A small network was shown many inputs. Here are its activations along a few directions, one row for each input.
Each table varies a few parts of the input and shows all the possible inputs, shuffled.
A made-up example of a description, with smaller parts first: one of 4 places along a line, together with either a single point or one of 9 places along a line or (one of 3 separate values, together with one of 5 places around a ring).
Shared parts are said once, and a part with two or three values counts as separate values.
In the rows, 128 means zero.

Table:
x1: [159 141 133 139  94 120 130 133  89 121 135 112 103 168 115 125 105 145]
x2: [139 107 142 152 162 119 136  85 198 109 106 137 171 142  87 145 122 229]
x3: [171 176 117 141  72 114 143 101 148 106 104 122 120 186 128 101 150 131]
x4: [137  91 111 108 116 208 189 129 123 119 191  69 186 116 100 119 165  94]
x5: [ 75 113 148 138 189 125 114 149 118 164 120 123 104 101 170 115 132  90]
x6: [124 179  65 109  85 144 123 137 160 118 118 178 123 120 151 119 154  88]
x7: [160 123 177 130 114  95 101 148  92 131 134 103 108 147 109 128 124 143]
x8: [101 133 218 159 157 109 141 137 106 182 106  86 116 126 145 114 135 144]
x9: [109 111 114  99 125 108  84 146  86 131 127 145 105 107 132 141 105  88]
x10: [120 102  93 117 182 132 145  99 198 109 137 180 160  75 139 170 116 157]
x11: [113 132  89 115 112 135 101 145  90 117 129 152 112 119 132 130 100  99]
Question: What is each input in this table made of?
Answer: either a single point or (one of 2 separate values, together with one of 5 places along a line)
Question: Which other rows does x10 become when the choice among 2 separate values takes its other values? List them by row number.
Answer: x2

Table:
x12: [155 199 156 153  91  61  91 144  89 150  74 132  48 174 166 105 125 121]
x13: [140 174 107 111  39 132 107 170  67 125 145 156  93 151 116 129  98 109]
x14: [116 123 169 151 140 149 178 103 189 156 121 104 171 144  95 132 151 205]
x15: [152 132 110 143 114 162 167  95 184 102 129 108 173 163 100 110 161 162]
x16: [120  81 170 134 203  98 135 101 186 144 122 143 153  90 112 178 111 214]
x17: [127  72 109 128 206 112 105 103 168  87 136 173 153  86 121 167  86 174]
x18: [150 115  38 106 113 153 171  75 174  85 142 147 152 137 124 145 124 117]
x19: [ 66 130  50  90 156 171 124 132 186 138 118 185 163  44 160 141 166  73]
x20: [134 125 132 134 129 159 121 198  63 149 182  92  82 142 138 108 131  87]
x21: [ 94 136 192 173 154 120 114 149  25 147 103  82  96 133 165  87  93  94]
x22: [153 121 176  86  63  92  96 139  77 125 136  85 123 143 111 107 163  50]
Question: What is each input in this table made of?
Answer: either one of 5 separate values or one of 6 places around a ring
Question: A walk changes only the place on the ring of 6. It starts at x18 and steps to x15. List the rest of the walk in order.
Answer: x14, x16, x17, x19

Table:
x23: [118 220 144 130  45  95  91 136  79 149  97 166  72 155 164 102 160  63]
x24: [132 144 133 129 112 215 143 181  51 152 165  82  99 153 113  92 124  95]
x25: [125 111 173 153 119 146 162 139  59 173 171  40 110 147 122 113 100 116]
x26: [ 88 116 137 137 201 114  97 137 117 168  87 172 110 101 150 147  59 187]
x27: [180  75 205  84 118  73  69 128  58 124 122  73 107 155  80 126 111 113]
x28: [140 161 166 174 113  64  98 143  84  97  90 105  72 198 172  80 130  89]
x29: [ 59  96 153 132 199 111  92 132 149 148  97 145 139  92 143 149 119 138]
x30: [145 141 138 173 140 108 152  94 161 136 101 139 120 147  96 153 106 244]
x31: [138 118 153 156 144 107 147  92 190 134 113 122 140 148  93 128 143 203]
x32: [130 170 122 103  37 133 112 201  78 127 140 149 109 135 123 104 118  89]
x33: [164 136  55  95  65 149 156  96 174  48 159 179 169 145 108 167 102 130]
x34: [173 137  82 117 109 165 168 101 186  91 125 113 189 129 115 136 161 148]
x35: [ 86  92 160 131 192 128 162 119 159 134 144 130 168  62 164 143 174 101]
x36: [116 112  17  86 138 138  90 139 161 106 164 190 104  83 141 173 110  79]
x37: [151 121 147 119 145 152 171  84 215 153 127  92 176 143 115 119 175 158]
x38: [104  98  65 130 169 151 140 126 127 108 143 150 163  56 149 117 155  96]
Question: What is each input in this table made of?
Answer: either one of 6 places around a ring or (one of 2 separate values, together with one of 5 places along a line)
Question: A walk changes only the place on the ring of 6. It starts at x32 and steps to x23. List the rest of the walk in order.
Answer: x28, x27, x25, x24
Question: Which other rows does x26 become when the place on the line of 5 takes its other values? List them by row number.
Answer: x29, x35, x36, x38

Table:
x39: [127 135 200 146  97 124 149 155 100 155 125  74 137 158 107 101 144 124]
x40: [145 157  43  61  28 166 159 152 142 106 165 146 150 118 128 107 184  48]
x41: [103 133  93 148 165 125 155  72 233 125  93 166 143 122 140 136 137 178]
x42: [133 201  30 109  63 179 131 141 131  95 149 189 133 123 182  96 133  31]
x43: [144 117  92 140 164 148 164  92 203 103 129 151 166 142  77 156 114 236]
x44: [122 114 149 120 152 166 160  91 187 134 134 121 195  97  99 134 168 170]
x45: [149  70 137 121 193 123 131 119 121 124 159  98 136  94 139 143 136 106]
x46: [160 166 169 155  76 102 140 142  51 161 126 101  75 198 120 123  90 170]
x47: [ 80 125 105 142 176 140 145  93 175 143  92 155 151  86 153 136 125 139]
x48: [103  92 124 121 178 119 109  98 156 115 101 176 161  79 116 168  99 178]
x49: [150 170 212 144  76 101 153 149  90 160 108  75 107 173 122 116 146 145]
x50: [111 110 123 146 119 156 111 155  79 153 156 102 107 150 115 119 103 127]
x51: [177 152 198 143  97  64 124 113  72 130 108  77  77 189 125 119 116 127]
x52: [126 105 151 122 156 151 162 134 154 156 169 107 157  87 128 138 169 119]
x53: [ 97 111 181 121 125 153 127 156 105 148 144  84 129 132 119 112 152 109]
x54: [161 162 178 135  91  52  79 152  82 151  98 131  74 149 136 124 111 139]
x55: [169  80 117 126 167 118 139  66 212  88 110 127 179 146 110 144 140 193]
x56: [153  75 122 124 174 121 132  85 158 101 120 121 177 103 118 137 130 153]
x57: [131 134 168 138 115  74  72 162  89 138 116 134  95 133 119 121 112 120]
x58: [147 116 130 132 153 143 164  75 238 126 124 135 188 138  93 137 167 192]
x59: [133 192 164 169 107  91 105 143  92 164  81 106  73 160 172 105 142 128]
x60: [115  95 134 113 193 108 104 136 126 146 140 159 130  70 134 176 105 132]
x61: [139 116 178 142 113  90 121 120  77 117 120  75 111 170 116 100 113 101]
x62: [112 105 103 132 156 165 154 111 145 113 134 132 170  96 104 161  97 196]
x63: [ 89 170 156 162 130 111 109 164  99 149  91 108  94 146 164  97 134 108]
x64: [ 88 120 121 138 196 140 154 137 141 157 122 138 109  80 175 135 131  99]
x65: [143 166  49  80  48 149  94 152 126  63 163 221 114 108 149 130 127  47]
x66: [123 100 109 127 169  93 113  79 224 109  98 190 156 123 103 170 117 203]
x67: [152 171  16  85  39 202 140 165 103  86 154 165 127 127 130 130 118  71]
x68: [116  97 106 130 168 158 152 146 117 143 173 114 124  90 135 168 102 146]
x69: [132 133 137 154  94 135 123 151  63 151 141 101 101 165 105 112  84 145]
x70: [116  87 160 122 157 122 104 129  87 119 136  83 116 141 128 106 133  81]
x71: [ 95 116 156 109 138 101  66 165  93 130 134 139  99 123 129 127 106 108]
x72: [158 143  32  76  56 156 127 126 109  67 155 151 120 126 127 100 161  19]
x73: [ 78 146 138 147 153 134 105 155 100 155 114 126 100 137 164  97 136  91]
Question: Changing only one part turns x69 into x63. The same change can be made to x46. Which row results?
Answer: x59
Question: What is each input in this table made of?
Answer: one of 5 separate values, together with either a single point or one of 6 places along a line
Question: A walk changes only the place on the line of 6. It starts at x49 and steps to x39. List the rest of the walk in order.
Answer: x53, x52, x44, x58
Question: List by row number the other rows that have the choice among 5 separate values in common with x71.
Answer: x48, x54, x57, x60, x65, x66

Table:
x74: [109 125 102 110 136 151 116 134 136 112 135 150 152  93 137 111 149  79]
x75: [120 137 142 161 130 132 151  97 148 131 101 124 141 167 111 115 114 187]
x76: [142 114  79  95 108 128 118 113 130  93 136 158 139 128 115 148 112 110]
x77: [ 88 119 144 118 158 130 105 142 162 155 118 137 135  99 145 126 152 104]
x78: [134 101 170 143 186  87 127 117 127 133 107 116 116 117 148 124 125 149]
x79: [107 148 122 128 153 106 113 136 150 152 104 159 116  95 165 136 137 131]
x80: [146 141  98 136 115 150 139 116 159 107 129 129 133 157 103 125 133 159]
x81: [119  84 183 136 181 116 114 109 127 136 120  92 138 112 127 130 144 135]
x82: [154 124 117 126 113 162 162 126 140 125 157 113 144 134  94 138 150 165]
x83: [122 157 172 119  83 118 117 155  54 135 134  87  96 166 127  84 155  65]
x84: [118 136  96 107 120 126  98 141 121 111 130 182 135  92 129 151 120 110]
x85: [137 111  87 111 118 162 161 133 125 111 171 126 148 116 125 135 119 110]
x86: [132 154 146 150  87 127 100 170  50 141 117 110  74 190 140  91 117  97]
x87: [100 127 125 112 141 101  93 151 144 147 114 171 120  96 128 153 113 137]
x88: [162 124 112 108  98 125 124 121 155 105 137 146 136 145  95 143 130 161]
x89: [156 134  77 120 115 123 141 105 146 100 124 138 123 121 151 137 130  95]
x90: [ 79 132 113 142 160 123 112 137 148 155 114 157 112 124 152 127 119 143]
x91: [128 128  65 121 125 147 130 109 139  96 137 138 134 142 127 132 115 110]
x92: [122  85 167 142 186 128 135 120 103 155 141  86 135 101 122 155 112 157]
x93: [154 118 118 119 107 139 138 119 165 113 142 111 156 141 102 119 170 132]
x94: [155 179 159 142  80 100 120 148  70 146 119 100  69 161 151  96 127  84]
x95: [131  88 168 127 171  83  99 128 123 124 120 126 120 115 122 147  98 156]
x96: [147 148 156 148 123 108 164 102 156 129  97 127 140 148 128 127 132 170]
x97: [140 154 172 127  62  95  88 159  56 137 138 132  77 158 118 114 108  92]
x98: [134 157 160 129  78 146 131 173  36 160 148  72  89 162 139 101 119  97]
x99: [129 130 162 141 126 130 152  95 159 137 110  97 169 142 106 127 155 152]
x100: [101 133  74 135 140 145 118 134 136 106 131 154 127 115 145 129 111 105]
x101: [123 146  99 125 131 138 126 129 137 110 121 156 120  86 167 132 135  96]
x102: [113 128  97 117 137 166 145 159 122 125 158 143 142  88 143 133 115  97]
x103: [107  96 155 155 196 110 118 111 121 139 116 114 120 140 126 121 102 165]
x104: [173 145 111 131 110 125 149 116 170 109 122 128 134 144 125 135 146 145]
x105: [133 101  92  96 114 147 134 112 146 104 148 127 163 122 122 111 149  87]
x106: [142 129 154 127 109 108 133 106 152 122 115 137 144 138  98 137 111 184]
x107: [128 121 153 153 121 146 173 108 134 147 131  98 155 135 109 144 131 181]
x108: [ 96 127 135 122 162 155 139 149 131 173 136 140 128  90 137 143 126 135]
Question: Changing only one part turns x92 into x81. The same change can be made to x98. Which row results?
Answer: x83
Question: What is each input in this table made of?
Answer: one of 5 separate values, together with either a single point or one of 6 places around a ring
Question: List by row number the other rows that have the choice among 5 separate values in common with x87.
Answer: x76, x84, x88, x95, x97, x106
Question: Which other rows does x92 become when the place on the ring of 6 takes its other values? List them by row number.
Answer: x82, x85, x102, x107, x108
